Each row below holds a small network's activations on one input, seen along a few directions.
Each table varies a few parts of the input and shows all the possible inputs, shuffled.
A made-up example of a description, with smaller parts first: ring(5) and (point or line(11) or (values(3) and line(4))).
Shared parts are said once, and a part with two or three values counts as separate values.
(in the rows, 128 means zero)

Other details of the inputs shift rows strongly along two fixed directions, in all tables alike. That doesn't count.

A family of inputs:
r1: [144 122 113 152  23  99 126  24 101 165 141  34 186 127 169]
r2: [ 90 209 144  91 118  85 129  90 140  79 123 126  76 105 201]
r3: [143 100 101 117 187 169 136 171  81 121 140 143 132 190  76]
r4: [ 92 198 144  85 140 116 135 126 163  66 135 147  60  95 174]
r5: [148  88 131 166  84  90 150  83 142 141 127  99 181 100 116]
r6: [125 191 123  69 183  95 187 106 130  48 130 122  68 118 138]
r7: [124 100 118 137 157 161  94 196 124 170 116 161 118 153 119]
r8: [115  90 134 147 150 172 119 191 148 145 125 151 122 138  75]
r9: [171  62 112 177 101 128 116 147 137 196 147  94 158 139 114]
r10: [109  90 110 149 154 195  98 220 109 177 123 174 146 173  93]
r11: [149  76 119 160 106 129 123 139  97 173 124 132 203 148 125]
r12: [ 92 164 151 111 178 171 106 202 112 121 117 197 124 142 107]
r13: [104 221 162 102 129  58 157  77 157  89 130 128  93  65 174]
r14: [177  69 122 187 108 122  96 127 112 213 130 115 185 151 110]
r15: [152  57 119 135 146 222  67 186 113 179 117 151 133 167 104]
r16: [153 110 122 161  27  89 134  14 151 142 141  25 171 104 136]
r17: [110 201 125  81 171  91 186 100 128  25 125 124  67 111 115]
r18: [181 100 110 160  26  80 125   6 142 171 154  17 174  99 163]
r19: [138  70 142 175 157 184 105 189 134 162 124 172 146 139  46]
r20: [124 121 141  95 187 155 126 194 145 104 120 208 109 108 123]
r21: [ 64 218 140  90 108  99 144  98 127  74 128 125  93 111 192]
r22: [123 189 122  66 175  92 165 109 106  56 122 134  71 140 142]
r23: [ 81 140 143 104 161 185 122 186 157  83 116 185  72 124 101]
r24: [166  86 122 154  98  84 127  91 117 171 118 109 186 127 158]
Each input here is: line(4) and (point or line(5)).
The inputs of r23 and r21 match in every part but the line(4) part. If r17 is changed in the same way as r23 into r21, which row does it become?
Answer: r3
Which other rows agree with r22 in the line(4) part? List them by row number.
Answer: r2, r7, r14, r15, r24
Which other rows agree with r4 in the line(4) part? List them by row number.
Answer: r6, r9, r13, r18, r20

A family of inputs:
r25: [148 102 115 133 140 125 151 138 114 127 136 132 154 138  96]
r26: [177  71 103 176 118 109 151 101 120 150 122  84 161 137 103]
r27: [168  71 118 149 172 196 120 178 128 131 124 149 133 144  53]
r28: [140 142 106 129  96  68 148  56 131 107 139  54 118 130 167]
r29: [142  90 107 135 167 177 114 184  85 171 136 162 127 186  87]
r30: [174  81 114 139  90 128 126  77 119 156 153  73 140 150 108]
r31: [153  98 127 150  98 115  98 117 128 165 129 125 163 124 168]
r32: [137 130 130 141 122 119 118 130 153 175 135 125 141 103 144]
r33: [133 163 106 122  87  68 164  58 114 105 147  63 136 125 171]
r34: [123  74 144 158 143 186  84 224 153 160 117 183 119 142  87]
r35: [ 50 205 160  76 150 155 116 152 138  88 104 171  87  99 151]
r36: [ 62 192 158  60 150 141 110 148 134  74 101 190  86 104 169]
r37: [ 96 168 152 141  69 103 135  78 149 121 137 104 132  89 159]
r38: [ 89 207 154  82 189 103 158 151 126  61 114 176  94 120 127]
What is each input in this table made of?
Answer: ring(6) or (values(2) and line(4))
